A small network was trained on invented records. Each row is its activation on one of them, seen along a few directions.
Records have a field called W. Each example row is followed by its value.
Records without W are marked absent.
The largest differences between rows may come from other fields.
(in the rows, 500 means zero)
Random noise pushes rows far along 3 fixed directions. That doesn't count. These rows show it; they differ only by the noise:
552 471 547 498 500 578 498 464 472 526 542 401 363 519 465 474 440 483 575 466 420 591 599
345 543 438 354 500 357 538 624 337 375 405 707 611 446 583 629 517 583 536 593 480 415 470
435 514 380 301 538 345 505 754 300 349 422 715 525 493 581 667 467 600 513 647 427 452 464
318 542 396 426 405 360 510 435 391 431 336 708 649 337 529 459 526 646 530 519 522 355 543
370 544 671 456 556 533 603 522 429 457 564 472 532 556 573 670 538 402 612 503 475 554 480

398 549 631 458 531 536 562 505 427 462 527 479 499 541 542 641 525 435 607 506 463 537 527 => w3
 91 623 779 578 423 498 688 169 507 507 459 524 810 370 575 557 672 399 665 380 655 404 471 => w7
426 493 400 491 372 424 474 354 450 502 362 597 538 324 453 347 469 633 537 468 518 414 594 => w7
554 474 566 452 551 536 531 601 436 460 557 446 352 559 500 592 428 443 568 537 423 610 540 => w2
460 519 251 415 488 292 427 682 460 419 370 769 713 461 564 512 559 660 326 606 571 301 343 => w4
205 609 777 441 606 474 696 578 420 402 571 566 729 582 680 839 631 328 610 538 581 492 299 => w5
393 537 755 536 543 599 625 415 500 508 598 365 477 552 527 617 525 333 639 453 504 600 517 => w6
468 539 551 533 569 515 514 566 578 511 570 499 629 599 577 603 588 419 438 522 554 478 381 => absent
838 377 374 407 558 567 389 716 413 489 559 386  92 590 404 471 285 544 513 575 305 681 632 => w3
382 539 507 449 457 451 522 468 413 448 425 578 547 440 523 535 524 537 562 506 480 454 564 => w1
355 530 645 628 384 570 563 146 564 585 465 405 547 364 440 344 531 468 617 353 564 488 625 => w1
549 499 339 379 606 354 477 855 459 411 513 683 602 603 597 663 511 541 341 655 521 434 276 => w4
519 473 474 551 400 530 473 319 512 550 439 457 407 383 407 319 431 560 555 434 484 508 653 => w2
526 473 574 495 498 556 527 471 463 508 539 413 396 510 475 504 459 454 583 471 454 573 566 => w4
661 434 634 647 440 742 459 211 602 659 582 169 230 510 357 288 420 430 618 336 411 673 754 => absent
713 400 319 458 445 513 378 516 444 526 445 469 241 440 383 326 329 637 511 513 386 563 653 => w5
357 533 608 465 495 473 588 481 428 451 496 538 575 469 552 597 535 458 594 496 516 497 480 => w7
558 500 271 516 454 415 386 503 559 516 404 622 598 437 475 358 525 651 339 523 561 364 457 => w3
381 534 494 404 505 409 553 601 388 402 450 633 542 473 567 624 492 520 545 568 473 469 507 => w6
424 533 486 384 520 428 517 626 364 404 448 603 500 505 549 644 493 528 557 582 440 490 519 => w1
319 554 508 454 440 411 537 420 411 434 376 615 614 384 520 528 549 557 572 508 525 412 539 => w6
514 513 351 485 517 393 479 620 551 471 468 649 633 500 534 499 539 561 339 564 565 390 367 => w2
257 571 839 636 456 640 663 147 564 572 564 340 624 451 517 504 617 327 681 326 596 523 534 => w5
607 450 358 413 464 471 410 565 407 475 423 533 345 467 451 442 396 619 521 553 388 516 638 => absent

Which value of W does each new row have?
427 540 595 619 512 555 549 377 650 581 567 454 676 529 530 474 607 422 439 418 629 451 365 => w5
402 513 589 552 417 543 523 272 494 543 451 438 521 407 458 416 528 500 605 406 515 494 600 => w7
797 421 403 499 605 582 376 732 573 542 621 389 310 681 474 515 423 475 382 567 403 608 469 => absent
344 524 471 464 406 401 533 388 426 460 385 622 614 349 512 461 533 585 560 482 546 398 544 => w7
478 489 514 584 372 566 470 207 534 578 421 416 454 372 409 288 488 557 584 385 488 486 704 => absent
698 439 607 514 566 670 489 554 507 556 652 259 174 638 437 526 363 387 590 480 353 728 632 => w1
324 551 787 526 540 578 649 410 482 499 594 402 565 541 566 663 561 329 654 445 530 578 459 => w7
448 508 382 427 437 402 478 487 403 441 372 637 502 376 483 449 457 630 532 541 488 429 563 => w3
